These are the activations of a small neural network, seen along a few directions. Each row is one input.
In each table, some parts of the input vary, and every possible input appears once, in random order.
Descriptions start from the smaller parts, as in this example, which fits no table here: line(6) and (point or (values(2) and ring(5)) or ring(11)).
Shared parts are said once, and a part with two or three values counts as separate values.
In the rows, zero is written as 128.

Other details of the inputs shift rows strongly along three fixed directions, in all tables alike. That doesn't count.

Table:
R1: [121  97 166 152 112 138 102  88 176 113  80 116 108]
R2: [154 133 116 142 126 120 101 109 203 116  90 166  97]
R3: [135 135 116  94 154 161 167 164 158 149 166 108  95]
R4: [ 82 114 100  95  90 145 154 125  81 147 130 113 112]
R5: [129 152 174 140 121 115  94 129  92 133 160 172 160]
R6: [100 193 148 103 123 107 110 174  20 135  60 132 141]
R7: [153 136 137 116 195 122 160 176 144 122 204 119 141]
R8: [152 126  74 125 153 137 170 146 135 135 171  86 100]
R9: [ 94 127 111 126  98 167 113  75 113 134  85 121 115]
R10: [181 130 121 151 134  94 124 134 102 128 156 140 175]
R11: [119 115 166 148  87 136 109  99 133 131  96 124 138]
R12: [115 160 131 156 109 120  94 108 119 120 127 175 147]
R13: [150 124 168 141 113  90 136 129 104 133 141 142 176]
R14: [182  77 108 143 160  98 130 141 217 106 142  78  89]
R15: [108 140 104 123 110 120 135 109  49 140 145 156 121]
R16: [113 130  89 146 155 145 159 147  78 124 197  92 123]
R17: [126  78 135 121 120 121  99  92 172 109  71 123 125]
R18: [160 122 143 169 100  77  99 142  91 129 176 124 185]
R19: [170 146 177 121 133  97  98 120 145 133 130 173 176]
R20: [ 71 127 118  97 100 167 191 140  71 154 145 108 101]
R21: [ 84 136 109 111 117 135 146 109  26 137 140 157 149]
R22: [169 111 128 150 162  99 173 174 148 117 200  90 112]
R23: [163 145 183 141 111 114  66  99 166 131 109 163 159]
R24: [ 92 155 100 106  94 160 129 102 140 144  84 166 103]
R25: [110 107 149 153  87 103  80  98  98 125 111 143 152]
R26: [146  85 138 133 164 137 161 145 180 109 135  87 112]
R27: [114 148  84 122 178 140 180 173 125 121 194 123 133]
R28: [182 167 136 183 128  78  91 132 162 120 162 158 179]
R29: [148  75 115 118 139 135 126 118 212 115  89  80 116]
R30: [ 76 159 116  86 170 155 137 180  85 119  48  80  77]
R31: [123 115 145  98 128 162 112 111 180 137  84 153  78]
R32: [ 75 133  89  87 124 201 151 106 173 129  69 130 100]
Description of these inputs: values(2) and (point or (values(3) and ring(5))).
Changing only the values(2) part turns R1 into R11. The same change can be made to R27. Which row results? -> R32
Change only the values(2) part in R22. List by row number the other rows that result. -> R20
Change only the values(3) part in R19. List by row number the other rows that result. -> R3, R23
Change only the ring(5) part in R14. List by row number the other rows that result. -> R2, R15, R22, R31

Table:
R33: [161 123 179 138 131  87 108 139 139 120 124 144 148]
R34: [107 166  91 121 175 126 214 223  47 141 249  95 113]
R35: [152  95 123 137 150 124 164 149 171 122 179  78 126]
R36: [182 115 125 148 134  80  94 117 142 111 110 151 162]
R37: [115 144 135 106 106 130 126 112  70 149 134 188 156]
R38: [158 134 122 115 163 111 140 157 158 122 138 130 133]
R39: [133 123 108 104 142 151 132 123 165 129  76 106 112]
R40: [ 84 118 138  95 116 165 143 119 109 134  87  95 108]
R41: [ 61 129 104 116 105 189 148 107 121 135 121 120 118]
R42: [ 90 125 116  98  74 145 120  85 100 143  87 172 144]
R43: [185 142 146 163 119  80  90 131 140 127 107 136 131]
R44: [117  84 128 122 136 145 130 108 155 110  92  92 104]
R45: [161 157 163 169 128  89  93 125 111 135 174 176 180]
R46: [112  97 132  97 147 168 151 128 168 133 139  90  90]
R47: [122 126 132 120 110 145 116  99 147 136 102 148  85]
R48: [152 121 115 162 156 117 109 134 163 101 143 103 139]
R49: [ 96 169 142 135 103 130 107 124  64 135 120 147 164]
R50: [168 119 113 152 123 104 130 132 171 123 155 115 112]
R51: [ 81 169 147 124 109 135 118 137  63 134 134 168 155]
R52: [124 104 101 136 132 141 125 112 154 119  90 105  80]
Changing only one part turns R51 into R45. The same change can be made to R38. Which row results? -> R37
Describe the family of inputs behind these rows. -> values(4) and ring(5)
Change only the ring(5) part in R40. List by row number the other rows that result. -> R33, R35, R44, R46
Change only the values(4) part in R43. List by row number the other rows that result. -> R39, R40, R49
